[[117 123 138 142 146 129 121 153 133 122 130 123]
 [126 105 145 126 113 106 118 139 131 111 153 152]
 [109 148 107 125 119 106 131 107 105 108 132 149]
 [117 103 126 144 120 120 133 123 143 117 134 142]
 [142 148 130 114 153 153 137 142 112 109 107 131]
 [109 137 149 115 127 141 132 143 123 142 134 150]
 [111 135 125 122 127 152 139 137 107 122 110 134]
 [120 151 128 139 135 141 135 117 141 111 110 131]
 [115 120 152 130 103 148 126 144 105 129 139 121]
 [117 128 152 113 128 120 132 138 144 148 120 131]
 [140 149 137 119 131 136 106 151 138 124 111 137]] -> 109

[[127 129 129 129 127 126 126 129 127]
 [128 130 125 128 128 133 127 128 125]
 [139 119 137 138 122 128 131 142 123]
 [132 129 131 134 124 134 127 136 125]
 [130 130 127 131 126 135 127 133 124]
 [113 135 120 114 137 119 125 107 139]
 [125 128 127 125 130 124 128 124 130]
 [135 128 125 134 125 139 129 137 118]
 [130 129 130 132 125 129 126 133 126]
 [133 125 125 129 129 132 131 130 123]
 [138 126 127 136 124 136 130 139 116]] -> 139

[[132 115 124 131 121 133 120 128 126]
 [139 117 130 130 123 132 125 128 125]
 [139 135 137 122 130 128 129 123 130]
 [105 123 111 130 121 132 120 126 132]
 [148 129 140 125 130 129 132 126 126]
 [111 119 115 135 124 131 135 131 127]
 [106 127 114 129 123 130 124 126 132]
 [105 122 111 130 121 132 121 126 132]
 [106 122 111 129 121 132 118 126 132]
 [113 116 113 132 119 133 119 128 129]] -> 139

[[134 126 129 132 129 129 133 135]
 [136 122 134 132 130 134 154 125]
 [131 135 131 127 131 126 128 136]
 [131 131 123 128 132 126 130 136]
 [131 129 136 119 126 119 129 119]
 [122 127 128 132 131 133 127 138]] -> 131

[[120 118 118 156 125 104 142 118 124]
 [145 114 112 100 157 123 136 133 114]
 [139 156 108 138 121 122 127 135 120]
 [115 135 108 123 133 117 127 130 122]
 [133 110 126 152 140 119 128 157 130]
 [123 141 113 130 139 137 129 136 129]] -> 139

[[132 122 122 118 110 119 133 141]
 [139 118 142 143 125 148 137 129]
 [135 136 118 117 135 131 127 130]
 [120 125 130 135 118 108 139 125]
 [137 133 150 101 136 134 139 138]
 [109 114 129 138 113 127 128 130]] -> 135

[[137 140 119 107 136 131 124 111 137 117 124 119]
 [125 132 118 132 123 128 127 120 127 138 124 132]
 [123 134 122 129 123 128 126 121 126 141 124 131]
 [153 150 116 109 130 127 114 111 127 141 128 119]
 [125 133 119 126 122 129 129 121 129 136 126 135]
 [149 151 115 107 131 131 124 119 132 134 121 116]] -> 123

[[107 136 111 132 116 148]
 [127 125 128 123 135 121]
 [123 149 125 124 112 113]
 [134 140 125 140 125 134]
 [114 137 121 125 136 137]
 [136 132 133 141 126 127]] -> 123

[[120 140 101 137 122 143 120 140 130 135]
 [126 128 126 129 129 128 126 130 127 131]
 [133 122 144 122 130 120 133 121 126 124]
 [131 119 148 122 133 116 131 122 126 128]
 [131 126 135 125 128 125 130 125 130 125]
 [134 121 145 123 131 119 134 119 126 123]] -> 133
---
array([151, 101, 138, 117, 144, 119]) Out: 138

array([[131, 125, 143, 128, 140, 121, 143],
       [121, 127, 122, 152, 129, 132, 125],
       [132, 122, 141, 130, 133, 135, 105]]) Out: 143

array([[ 98, 134, 123, 118, 134],
       [133, 127, 129, 130, 127]]) Out: 123

array([154, 121, 139, 126, 127]) Out: 139

array([[142, 111, 127, 117, 146, 131],
       [148, 117, 116, 127, 130, 135],
       [132, 135, 109, 135, 114, 154]]) Out: 127

array([138, 147, 148, 118, 153]) Out: 148

array([[136, 111, 101, 110],
       [146, 123, 122, 123],
       [126, 118, 111, 115]]) Out: 101

array([128, 137, 151, 128]) Out: 151

array([105, 122, 105, 113]) Out: 105

array([128, 111, 132, 131, 106]) Out: 132
---
[110 105 113 125 146 127 117]	110
[130 151 116 113 121  99]	130
[136 133 140 131 115 101]	136
[123 136 155 107]	123
[102 107 129 145]	102
[151 117 120 132]	151
[118  99 127 136 143 151 130]	118
[138  99 131 147]	138
[136 120 151 146 123 153 150]	136
[ 98 125 127 128 134 137]	98
---
[[155 135 129 133]
 [150 103 101  99]
 [104 127 151 146]] gives 155, 146

[[119 119 113 119 119 120]
 [121 121 127 114 123 110]
 [138 140 127 144 136 155]] gives 119, 155

[[ 99 102 107 122 107]
 [107 107 110 119 108]] gives 99, 108

[126 125 153 125 129] gives 126, 129

[122 110 124 105 121 116] gives 122, 116

[127 113 110 115 102 133 136] gives 127, 136

[[109 153 127 157]
 [140 145 133 148]
 [103 106 130 112]] gives 109, 112

[[132 105 124 138 100 143 126]
 [140 123 131 129 101 131 106]] gives 132, 106

[105 130 146 111 119 126] gives 105, 126

[143 148 137 151 129] gives 143, 129
---
[149 122 145 146 128 114] out 128
[135 121 127 113 101 122 126] out 122
[118 139 158 129 109 146 128] out 146
[147 105 139 139 112 131 104] out 131
[119 127 150 142 144 125] out 144
[103 105 155 127] out 155
[105 120  99 134] out 99
[125 139 123 132 105 144] out 105
[141 108 113 104 145 137] out 145
---
[[119 122 135 134 140 128 127 135 130 136 140 129 123 135 128]
 [145 125 142 129 118 120 121 148 107 134 126 136 120 144 118]
 [124 130 117 117 103 111 139 121 140 140 136 130 122 122 136]
 [121 121 118 115 110 116 135 122 138 145 139 118 122 118 145]
 [125 102 122 119 128 138 131 127 134 136 147 102 124 128 146]
 [140 104 125 124 127 144 138 133 136 122 142 111 117 146 125]
 [151 123 130 130 116 130 118 149 109 122 123 135 115 138 123]
 [131 133 138 129 130 132 127 132 125 125 136 123 129 134 143]] -> 118

[[154 137 137 136 134 111 123 149 110 117 113 114]
 [123 119 125 153 130 113 103 151 145 109 103 153]
 [132 140 107 105 151 111 116 126 127 106 104 104]
 [108 122 128 100 125 105 155 113 103 110 127 108]
 [118 102 138 152 114 124 111 113 104 109 124 149]
 [134 103 151 128 138 105 156 138 101 133 147 102]] -> 153

[[116 138 121 126 131 117 134 134 131]
 [122 135 123 127 131 124 130 131 135]
 [122 127 121 133 122 117 131 146 130]
 [130 102 126 123 124 131 132 120 127]
 [130 136 136 135 133 129 125 126 133]
 [138 119 140 128 131 141 124 111 125]
 [112 144 104 126 126 110 128 141 131]] -> 135

[[115 128 141 134 129 117 127 123 121]
 [129 113 144 123 127 133 121 130 103]
 [116 128 140 134 129 118 127 124 122]
 [145 115 139 121 129 147 125 138 109]
 [112 132 127 132 126 112 128 118 132]
 [118 125 140 132 128 121 125 125 118]
 [122 111 139 121 122 125 117 124 102]] -> 103

[[130 121 122 129 118 128 126 128 128 134 126 153]
 [129 127 135 130 132 131 124 131 135 128 128 141]
 [132 133 125 132 128 136 124 129 120 130 128 149]
 [127 134 117 133 125 130 131 125 113 123 129 111]
 [133 123 137 124 143 137 123 130 127 125 129 139]
 [126 126 130 130 134 120 132 132 121 126 128 115]
 [134 126 142 127 130 129 132 124 123 127 127 153]] -> 141

[[146 143 109 147 108 152 154 137 131 147 145 106 135 130 155 149]
 [126 124 141 117 128 102 141 144 146 121 136 140 130 101 110 103]
 [143 124 109 141 101 153 113 101 107 109 131 135 142 140 145 130]
 [124 112 149 104 121 120 123 102 110 112 130 124 152 144 106 104]
 [138 121 142 131 111 148 101 146 143 150 107 119 103 121 113 117]] -> 103
